These are the activations of a small neural network, seen along a few directions. Each row is one input.
In each table, some parts of the input vary, and every possible input appears once, in random order.
A made-up example of a description, with smaller parts first: one of 5 places around a ring, together with either a single point or (one of 2 separate values, together with one of 4 places along a line) or one of 11 places around a ring.
Shared parts are said once, and a part with two or three values counts as separate values.
In the rows, zero is written as 128.

Rows:
R1: [109 100 201 111 189 165 158 133 163 137 176 179]
R2: [ 94 165  71 155 111 104  93 126 144  63 138 143]
R3: [148 167 139 122 147 118 140 103 114 199 132  74]
R4: [ 67 127 146 163 101  97 130 152 116  91 125 137]
R5: [191 122 108  79 116 155 146 120  99 109 116 162]
R6: [138 112 142 120 119 142 177 159  73 131 113 149]
R7: [ 52 129 141 162 157 124  98 178 156  93 107 124]
R8: [147  91 166  96 134 146 160 156  73 134  97 162]
R9: [159 122 112 103 114 129 129 117  99 186 103 129]
R10: [ 84 118 163 170 100 109 146 155 159  94 126 112]
R11: [156 129 134 100 166 178 138  95 189 118 196 176]
R12: [180 146  87 108  97 156 161 140  96 120 137 153]
R13: [158 137  82 112 108 144 164 123  95 119 163 110]
R14: [132 153 164 138 153 126 193 145  85 142 141  95]
R15: [ 99 130 137 154  90 102  95 110 194 145 113  92]
R16: [134 104 163 103 190 149 109  80 200 195 164 154]
R17: [100 161  81 158  73 113 106 121 141  65 147 136]
R18: [171 102 136  77 128 129 106 111 103 193  85 142]
R19: [118 152 101 159  73 126 121 127 185  74 143 110]
R20: [176  77 183 121 156 146 148 149  74 123 104 142]
R21: [115 110 147 118 129 132 185 154  72 138 147 115]
R22: [ 78 135 108 145 152 111  61 130 189 142  94  98]
R23: [138 119 114 103 125 115 137 108 101 194 136  89]
R24: [169 176 107 129 131 146 175 115 111 121 157  94]
R25: [ 79 138 117 151  88  88  77 104 150 138 115 118]
R26: [200  87 149 104 153 122 100 102 105 179  93 119]
R27: [ 56 131 137 163 138  90 113 158 120  82 119 146]
R28: [222 104 119 110 134 156 128 119  97 106 121 138]
R29: [ 94 159  73 152 131 135  82 141 182  75 124 118]
R30: [ 78 139 109 153 135  88  62 108 154 134 107 123]
Changing only one part turns R12 into R6. The same change can be made to R11. Which row results? -> R1
What do these inputs look like to the network? -> one of 3 separate values, together with either a single point or one of 4 places along a line or one of 5 places along a line
Change only the place on the line of 5 in R12. List by row number the other rows that result. -> R5, R13, R24, R28
List by row number the other rows that have the choice among 3 separate values in common with R3. -> R9, R15, R16, R18, R22, R23, R25, R26, R30
Start at R7 and move only the place on the line of 4, one step at a time. The first step leads to R27. Which rows follow, in order? -> R4, R10

Rows:
R31: [207  94 161  94 148 164 209 140  61 119 139 131]
R32: [ 82 155 123 155 115 124 169 156 100  87 150  98]
R33: [117 114 101 142 125 100  56  93 160 124 103 124]
R34: [189  94 199  88 193 162 153 107 120 189 111 128]
R35: [ 91 124 131 155  83 104 144 167 101  85 100 108]
R36: [ 94 122 143 148 151  97  65 124 156 121  90 150]
R37: [ 78 135 157 139 156 113 107 117 203 145 154 135]
R38: [114 118 120 153 111 115 119 147  98  60 112 154]
R39: [113 121 114 133 123 148 138 159 130  61 152 161]
R40: [107 182  90 156 104 128 161 141 104  96 143  93]
R41: [ 64 154 142 155 164 100 110 134 159 153 131  97]
R42: [ 77 128 171 155 135 134 141 141 168 113 163 151]
R43: [102 139 122 141 127 126  98  92 207 145 163 119]
R44: [ 61 145 153 163 144 117 141 158 125 120 141 104]
R45: [105 181  87 147 110 109 115 121 133 130 142  78]
R46: [166  92 144  76 124 142 194 138  41 153 142 159]
R47: [144  95 180  70 168 136 138 106 100 223 113 157]
R48: [ 74 114 157 161 110  98 124 166 126 118  92 118]
R49: [128 167 100 139  95 120 105  96 182 122 169 119]
R50: [114 148  96 148  72  92  92 133 137 126  91  89]
R51: [236 123 123  93 136 168 200 126  65 131 131 125]
R52: [ 83 152 108 149 139 109 101 113 160 150 141  72]
R53: [249 127 122  81 138 164 157  97  97 172 125 108]
R54: [123 164 100 146  95 139 157 118 151  88 169 137]
R55: [136 141  89 146 101 118 110 139 101  70 108 144]
R56: [ 94 122 113 147 102  96  82 123 163 145  99  82]
R57: [175  99 136  71 145 143 123  84 108 225 124 132]
R58: [220 100 154  89 170 169 141  84 128 191 122 101]
R59: [196 120 106  77 112 147 185 124  44 165 134 154]
R60: [ 71 124 148 148 123  88  92 144 156 143  88 104]
R61: [ 91 124 131 127 170 130  87 131 191 115 121 155]
R62: [141 144  81 147 100 104  64 110 135 103 101 135]
R63: [115 146  98 154  75 107 140 150 107  99  96 107]
R64: [ 95 108 151 152 139 109  97 157 123  91 105 156]
R65: [145  82 185  85 154 145 168 135  67 187 127 169]
R66: [ 96 114 144 144 150 145 114 162 156  90 141 170]
R67: [ 97 135 136 144 110 134 166 137 145  80 177 141]
R68: [204 126 105  64 112 138 139  98  75 207 128 139]
R69: [188  83 205 103 179 168 184 138  87 151 124 139]
R70: [133 150  77 132 115 154 130 134 141  64 134 154]
R71: [142 149  74 128 112 139  84 121 169 100 141 144]
R72: [120 123  98 131 142 138  74 114 195 121 140 137]
What do these inputs look like to the network? -> one of 6 places around a ring, together with either one of 2 separate values or one of 5 places around a ring
Changing only the place on the ring of 6 turns R64 into R55. The same change can be made to R69. Which row results? -> R51
Change only the choice among 2 separate values in R34. List by row number the other rows that result. -> R47
Change only the place on the ring of 5 in R54. List by row number the other rows that result. -> R40, R55, R63, R70
Change only the place on the ring of 6 in R46. List by row number the other rows that result. -> R47, R57, R59, R65, R68

Rows:
R73: [ 42 131  99 168 102  87  46 142 185  71 110 159]
R74: [150 109 151 119 142 155 167 149  98 106 130 149]
R75: [146  96 179 117 159 144 148 124 132 144 141 141]
R76: [159 127 118 108  99 125 132 109 116 168 123 114]
R77: [157 124 136 100 172 154 122 109 146 158 141 143]
R78: [ 66 162  95 197 110  89  63 136 196  74 106  75]
R79: [163 134 105 115 109 126 148 130  71 133 118 122]
R80: [135 128 131 105 155 131 114 112 122 185 117 123]
R81: [180 125 119 103 116 149 141 102 140 141 144 133]
R82: [127 101 174 119 144 117 144 126 108 169 117 119]
R83: [180 134 109 110 125 156 155 125  95 105 135 145]
R84: [ 26 179 102 183 103 104 122 147 181  77 173 112]
R85: [133 114 149 120 128 126 162 154  75 131 109 129]
What do these inputs look like to the network? -> either one of 3 separate values or (one of 2 separate values, together with one of 5 places around a ring)
Start at R82 and move only the place on the ring of 5, one step at a time. The first step leads to R85. Which rows follow, in order? -> R79, R76, R80

Rows:
R86: [ 29 143 133 180 137 103  77 131 232  71 158 135]
R87: [ 23 159 119 196  96  91 112 160 170  40 159 123]
R88: [191 146 113 106 128 160 163 110 106 148 150 125]
R89: [164 110 154 112 159 143 161 142  89 150 118 112]
R90: [140 106 130 108 125 132 152 127  61 148 118 149]
R91: [142 118 145  98 130 128 153 124 111 187 131 121]
R92: [ 46 178  84 180 101 116  97 149 196  32 166 147]
R93: [172  96 153 112 114 134 163 141  75 115 111 145]
R94: [154 120 135 103 106 128 163 121  97 163 140 117]
R95: [176 126 104  91 112 151 159 112 116 160 150 134]
R96: [194 112 127 100 125 153 154 126 102 111 117 164]
R97: [ 25 161  94 194  98  70  51 154 188  97  87  88]
R98: [165 135 142 116 127 129 174 117  89 148 139 108]
R99: [178 112 144 118 135 143 171 139  73 122 126 107]
R100: [  9 156 135 199 119  94  98 169 189  68 142 125]
R101: [195 126 113 103 147 156 169 123 101 116 131 125]
R102: [180  88 167 104 152 157 123 117 125 150 116 160]
R103: [ 46 149  91 187 116  78  20 120 229  98 104  99]
R104: [158  99 172 108 139 137 149 143  92 142  94 148]
R105: [149 104 149  92 164 139 116 104 115 174 130 160]
R106: [174 125 152 109 159 154 138  96 130 182 146 120]
R107: [129 104 146  95 146 136 138 138  78 173 113 152]
R108: [150 133 155 108 147 141 161 124 103 175 124 111]
R109: [176 106 158  99 177 151 144 106 129 150 128 120]
R110: [167 120 106  91 129 149 141 119  85 141 135 166]
R111: [ 61 182  45 181  80  86  46 131 195  61 111 108]
R112: [160 105 143  91 140 152 132 103 140 191 146 128]
R113: [ 32 164  79 206  75  72  63 140 167  71  95  88]
What do these inputs look like to the network? -> one of 4 places along a line, together with either one of 2 separate values or one of 5 places around a ring
Changing only the place on the line of 4 turns R90 into R107. The same change can be made to R99. Which row results? -> R89
Change only the choice among 2 separate values in R103. List by row number the other rows that result. -> R86

Rows:
R114: [112 145 155 142 157 105 123 117 179 143 135  87]
R115: [141 163  92 150 106 109 108 118 141 125 121  78]
R116: [ 87 121 138 161 115 110 139 158 111  67  96 150]
R117: [134 159  71 127 103 118  96 118 142 137 149 150]
R118: [104 138 139 114 157 116 116 109 180 145 165 147]
R119: [101 160 133 169 118 124 172 146 129  79 125  93]
R120: [225  98 188  89 124 158 174 102 100 150 141 153]
R121: [126 165 103 147  92 115 144 136 120  82 139  77]
R122: [116 139  72 121  86 135 139 134 123  89 167 141]
R123: [212 125 130  76 206 176 160 111  58 134 119 129]
R124: [ 74  86 160 148 143 129 103 168 139 106 109 144]
R125: [ 95 112 153 132 155  94  82 144 165 143 104 145]
R126: [134 107 164  78 122 109 194 127  18 247 127 119]
R127: [110 119  95 118 125 147  91  90 172 159 138 138]
R128: [216 115 150  55 127 171 171 128 104 172 110 160]
R129: [106 107 125 134 127 111  66 106 154 141  85 129]
R130: [ 85 135 144 133 143 144 123 146 151 123 173 164]
R131: [ 89 123 154 161 145 143 138 153 155 120 138  88]
R132: [113 129 102 142  88 102 106 159 101  80 106 139]
R133: [126 127  93 139 105  95  75 129 125 114  89 131]
R134: [ 90 133  99 143 112 145 166 145 132  86 155 163]
R135: [122 145 120 148 125 126  92 105 169 164 111  87]
R136: [226  89 167 117 165 164 166  97  74 138 142 134]
What do these inputs look like to the network? -> either a single point or one of 4 places along a line or (one of 3 separate values, together with one of 6 places around a ring)
Start at R123 and move only the place on the line of 4, one step at a time. The first step leads to R136. Which rows follow, in order? -> R120, R128
Start at R127 and move only the place on the ring of 6, one step at a time. The first step leads to R117. Which rows follow, in order? -> R122, R134, R130, R118
